Here are a small network's activations along a few directions, averaged over the inputs that share one value of a field.
Related values have similar rows: they may be neighbours, one step apart, or belong to one group.
In the rows, 500 means zero.
Strong random noise was added to every row along 7 fixed directions; ignore it. To show where, here is one row again and again, with new noise each time:
[586 420 476 508 673 364 543 652 504 430 396 480 505 664 739 352 622 288
 597 617 544 505 719]
[442 332 569 502 456 389 640 557 623 377 463 565 365 421 567 317 487 547
 475 419 532 577 712]
[598 364 473 522 576 244 511 526 407 463 580 771 168 422 604 316 746 505
 273 631 505 510 525]
[528 393 451 544 493 407 567 478 501 407 545 497 329 469 486 325 529 518
 474 463 473 435 561]
[492 464 669 275 532 474 557 691 671 497 317 688 648 504 725 602 646 409
 391 735 587 832 662]
[620 839 440 862 588 570 273 615 175 620 493 332 601 658 500 808 527 318
 704 483 519 388 631]
[382 524 600 653 442 498 602 569 392 485 496 505 506 585 499 581 422 425
 496 374 654 496 393]
[478 305 442 518 519 422 645 503 499 422 508 439 364 398 524 370 467 537
 497 534 555 438 527]
[453 248 444 369 443 483 714 429 665 344 503 387 413 416 451 262 415 573
 492 488 485 453 483]


Values of D:
d2: [460 399 431 579 572 382 527 529 462 521 524 461 495 497 591 346 439 452
 593 382 573 379 512]
d3: [485 391 532 360 544 342 523 582 617 608 518 777 493 338 596 460 566 547
 283 469 563 626 530]
d4: [347 509 702 551 408 580 499 531 496 534 421 500 509 192 564 720 347 777
 613 580 526 658 802]
d10: [351 554 669 491 267 588 505 470 580 482 588 610 512 474 315 654 392 699
 341 208 504 640 385]
d5: [555 407 385 445 634 450 547 637 507 565 477 539 509 431 611 592 442 537
 420 560 554 541 580]
d9: [442 378 281 583 553 577 542 319 489 551 520 179 468 260 325 452 280 702
 687 475 536 250 414]
d8: [549 481 346 361 500 644 475 281 593 516 536 314 562 383 358 425 433 570
 608 582 414 335 350]
d6: [481 497 586 444 398 435 581 401 481 416 577 699 412 677 433 407 557 470
 307 389 489 510 151]
d7: [409 521 569 616 475 467 419 349 378 492 625 616 312 583 439 222 573 446
 487 333 438 362 297]
d1: [506 640 586 576 454 540 343 504 465 567 487 601 480 544 485 666 521 551
 502 544 425 581 604]
D is arranged as a 2 by 5 grid.
How many steps from neighbour to neighbour lead from d4 to d2, at the fewest? -> 4
Each value of D is a pair of two hidden parts, and every pair occurs once (2 first parts, 5 second parts).
d9 and d7 share the first part; d9 and d6 share the second. Which value has the first part of d6 and the second part of d7? -> d4
d2 and d3 share the first part; d2 and d10 share the second. Which value has the first part of d10 and the second part of d3? -> d5

Values of H:
h1: [650 464 492 379 669 502 393 470 338 573 443 579 436 487 698 483 786 410
 411 938 456 564 515]
h8: [718 470 382 289 634 364 393 553 612 575 494 680 534 534 579 435 755 388
 330 601 440 571 611]
h3: [374 455 609 665 564 411 555 519 317 515 564 545 394 660 597 480 479 349
 502 558 693 404 264]
h6: [314 675 607 807 218 665 453 392 267 570 602 486 432 278 217 801 333 727
 474 249 566 469 231]
h5: [526 414 468 376 709 507 477 785 626 645 269 420 783 322 801 790 502 436
 592 794 662 747 845]
h2: [303 439 659 575 550 353 725 559 528 386 456 580 543 894 658 269 362 271
 514 238 635 468 344]
h4: [467 392 637 202 497 451 584 567 678 501 469 773 538 587 598 478 628 436
 211 632 579 723 346]
h9: [489 907 819 738 266 608 235 565 437 429 436 693 479 563 460 700 595 609
 571 352 404 720 857]
h7: [484 558 397 313 420 615 547 416 621 583 558 476 684 382 290 653 354 648
 384 390 459 492 336]
h10: [631 504 285 433 437 574 465 401 480 545 592 382 391 156 278 614 525 719
 526 697 328 426 408]
H is arranged as a line.
Going along H from h7 by way of its neighbour h8, in what order are h5, h2, h4, h10 met? -> h5, h4, h2, h10
List every value one step from h9, in the order listed. -> h1
